A small network was shown many inputs. Here are its activations along a few directions, one row for each input.
In each table, some parts of the input vary, and every possible input appears once, in random order.
A made-up example of a description, with smaller parts first: one of 3 separate values, together with either a single point or one of 9 places around a ring or (one of 4 places along a line, together with one of 8 places around a ring).
Shared parts are said once, and a part with two or three values counts as separate values.
(in the rows, 128 means zero)

Rows:
r1: [ 56 135 121  53 132 165 124 130  72 120 108 138 215 100 126]
r2: [150 154 116 122 180 163 197 250 133 113 149 110 183 136  59]
r3: [ 74 141 132  37 143 154 133 134  52 127 108 140 203  94 128]
r4: [146  97 152 158 121  99 119  90 189 170 114 102  19 166 151]
r5: [127 135 152  93 123 186 128 135 113  60 106 125 205 117  34]
r6: [175  98 170 212 157 106 104 105 177 176 150 116  63 145 190]
r7: [154  95 160 226 143 114  81 113 189 143 149 121  70 160 193]
r8: [146 136 166  74 137 174 145 138 101  79 104 130 192  98  35]
r9: [165 108 153 137 146  82 125  92 176 165 109 112   6 164 157]
r10: [ 92 134  46 102  39 103 139  93  72  95  81 151 197  89 139]
r11: [ 96 130  37  97  34 113 132  90  78  90  91 152 202  98 142]
r12: [ 66 135 127  45 138 160 133 132  60 126 108 137 204  90 128]
r13: [164  88 161 219 153 103  87 112 183 164 151 129  69 155 181]
r14: [170 167 118 102 201 148 204 246 118 119 148 108 174 133  60]
r15: [102 136  52  90  45  96 142  99  72 107  78 156 193  77 137]
r16: [ 86 147 130  26 160 145 141 128  46 131 108 134 195  87 129]
r17: [126  86 136 176 109 104  94  96 193 146 117 110  27 185 144]
r18: [132 132 143  87 116 196 115 136 118  57 114 126 209 123  37]
r19: [105 134 136 207 108 103  81  86 166 163 180 132  33 144 192]
r20: [113 136 137 199 123  97  88  92 167 167 170 153  24 138 195]
r21: [ 48 135 113  62 122 174 111 132  70 108 108 132 215 106 127]
r22: [136 151  92 135 159 184 168 249 149  90 160 107 199 162  62]
r23: [151  99 159 145 127  88 118  99 183 158 113 115  15 168 155]
r24: [123 133 148 190 123  90 103  85 157 182 179 136  22 127 193]
r25: [136  95 149 162 111 102 105  94 202 160 116 100  31 171 148]
r26: [156 160 121 115 186 156 202 248 126 113 150 114 183 142  60]
r27: [108 130 127 203 104 112  74  83 172 157 190 133  38 153 195]
r28: [110 134  59  85  54  90 162  93  62 112  81 155 185  72 141]
r29: [158  84 145 226 141 120  72 107 188 146 163 125  76 173 185]
r30: [137 137 159  82 129 179 131 140 113  73 103 130 202 105  33]
r31: [131 154 102 141 166 175 180 247 144  94 151 106 196 155  59]
r32: [195 108 175 190 175  88 110 101 166 179 153 110  57 139 190]
r33: [119 141  64  76  57  84 156  98  53 114  79 158 182  74 141]
r34: [164 147 168  57 161 158 158 130  88  84 106 127 185  97  37]
r35: [152 142 171  68 144 167 150 136  94  79 106 133 192 104  36]
r36: [132 147  61  64  74  75 164  92  47 118  79 152 175  67 142]
r37: [ 50 130 104  59 120 182 109 126  77 103 120 134 222 118 130]
r38: [145 148 147 173 147  78 110  79 141 191 175 137  12 127 194]
r39: [140 155 109 130 174 168 188 249 145 106 149 111 194 146  57]
r40: [180  90 175 201 162  89 100 113 166 169 156 129  61 148 183]
r41: [129 138 152 180 132  83 102  93 150 173 175 152  16 131 197]
r42: [132  94 131 171 101 121  90  88 204 145 125  98  35 192 153]
Question: What do these inputs look like to the network?
Answer: one of 6 places along a line, together with either one of 3 separate values or one of 4 places along a line
Question: Changing only the place on the line of 6 turns r14 into r2. The same change can be made to r34. Which row results?
Answer: r8
Question: Which other rows agree with r1 in the place on the line of 6? List them by row number.
Answer: r13, r15, r20, r25, r30, r39
Question: Which other rows does r33 become when the place on the line of 4 takes its other values? List them by row number.
Answer: r3, r26, r35
Question: Which other rows does r9 become when the choice among 3 separate values takes its other values? List them by row number.
Answer: r32, r38

Rows:
r43: [154 149 107  69 199 145 171 214  84 119 150 122 208 128  98]
r44: [126 137 128 188  93  80 144  96 162 171 118 129  33 120 164]
r45: [138 111 185 202 163 153 110 146 211 144 164 102  54 180 121]
r46: [173 120 141 173 198  96 129 170 167 179 183 119  56 168 175]
r47: [184 130 143  59 169 150 151 153  95  87 103 120 199 121  63]
r48: [149 138  60  32 121 119 148 133  67  91 115 133 189 129 112]
r49: [109 142 140  89 159 204 147 196 137  82 125 103 197 150  40]
r50: [165 108 169 213 127 124  99 113 196 130 154 123  64 154 118]
r51: [ 37 152 135  74  74 140 139  93  54 124  83 165 188  44 110]
r52: [100 103 100 195  61  92  88  77 167 148 120 134  69 139 192]
r53: [131 115  84  47 106 114 144 112  57 106  85 140 213  97 137]
r54: [ 67 132 144 196  66 119  66  33 142 156 134 146  66 106 205]
Question: Changing only one part turns r54 into r46. The same change can be made to r51. Which row results?
Answer: r43
Question: What do these inputs look like to the network?
Answer: one of 2 separate values, together with one of 6 places along a line
Question: Which other rows does r48 become when the choice among 2 separate values takes its other values? List them by row number.
Answer: r44

Rows:
r55: [157 111 236 132 197 154  92  97 161 145 143 112  69 145 109]
r56: [ 87 114 133 111 109 108  83  56 107 157 120 141  93 117 195]
r57: [125 158  89  99 137 147 168 185  85 108 129 128 219 105 105]
r58: [116 155  39 161  87  62 162 139 108 168 140 143 102 113 207]
r59: [166 145 104 193 172 108 178 225 175 155 179 116  88 165 131]
r60: [102 107 172  98 115 101  78  26  94 158 111 152  82  97 179]
r61: [ 94 149 119  87 136 168 141 163  88 104 131 134 208 106  95]
r62: [140 130 162 178 176 151 117 162 174 141 176 114  92 163 128]
r63: [139 111 200 147 190 158 101 134 173 145 151 105  81 165 122]
r64: [190  85 153 181 100 130 120 122 218  89 102 101  80 180  57]
r65: [115 138  72 160  93  79 128 110 106 160 136 146 117 107 209]
r66: [168 133 135 191 176 128 147 189 172 146 174 113 103 160 137]
r67: [115 136 189  37 158 175 117  95  74 103 102 133 182  93  82]
r68: [143 107 110  90  61 150 145 124 132  47  57 127 191 125  29]
r69: [127 174  53  98 134 129 200 214  86 116 135 126 204 112 100]
r70: [ 89 134  97 144  93 101  98  84 109 155 141 148 105 112 200]
r71: [135  83  89 146  18  78 104  49 154 102  70 142  91 128 130]
r72: [ 96 135 153  53 151 178 125 130  87 106 109 124 196 112  92]
Question: What do these inputs look like to the network?
Answer: one of 3 separate values, together with either a single point or one of 5 places along a line
Question: Changing only the choice among 3 separate values turns r66 into r65. The same change can be made to r64. Which row results?
Answer: r71
Question: Which other rows does r60 become when the choice among 3 separate values takes its other values? List them by row number.
Answer: r55, r67
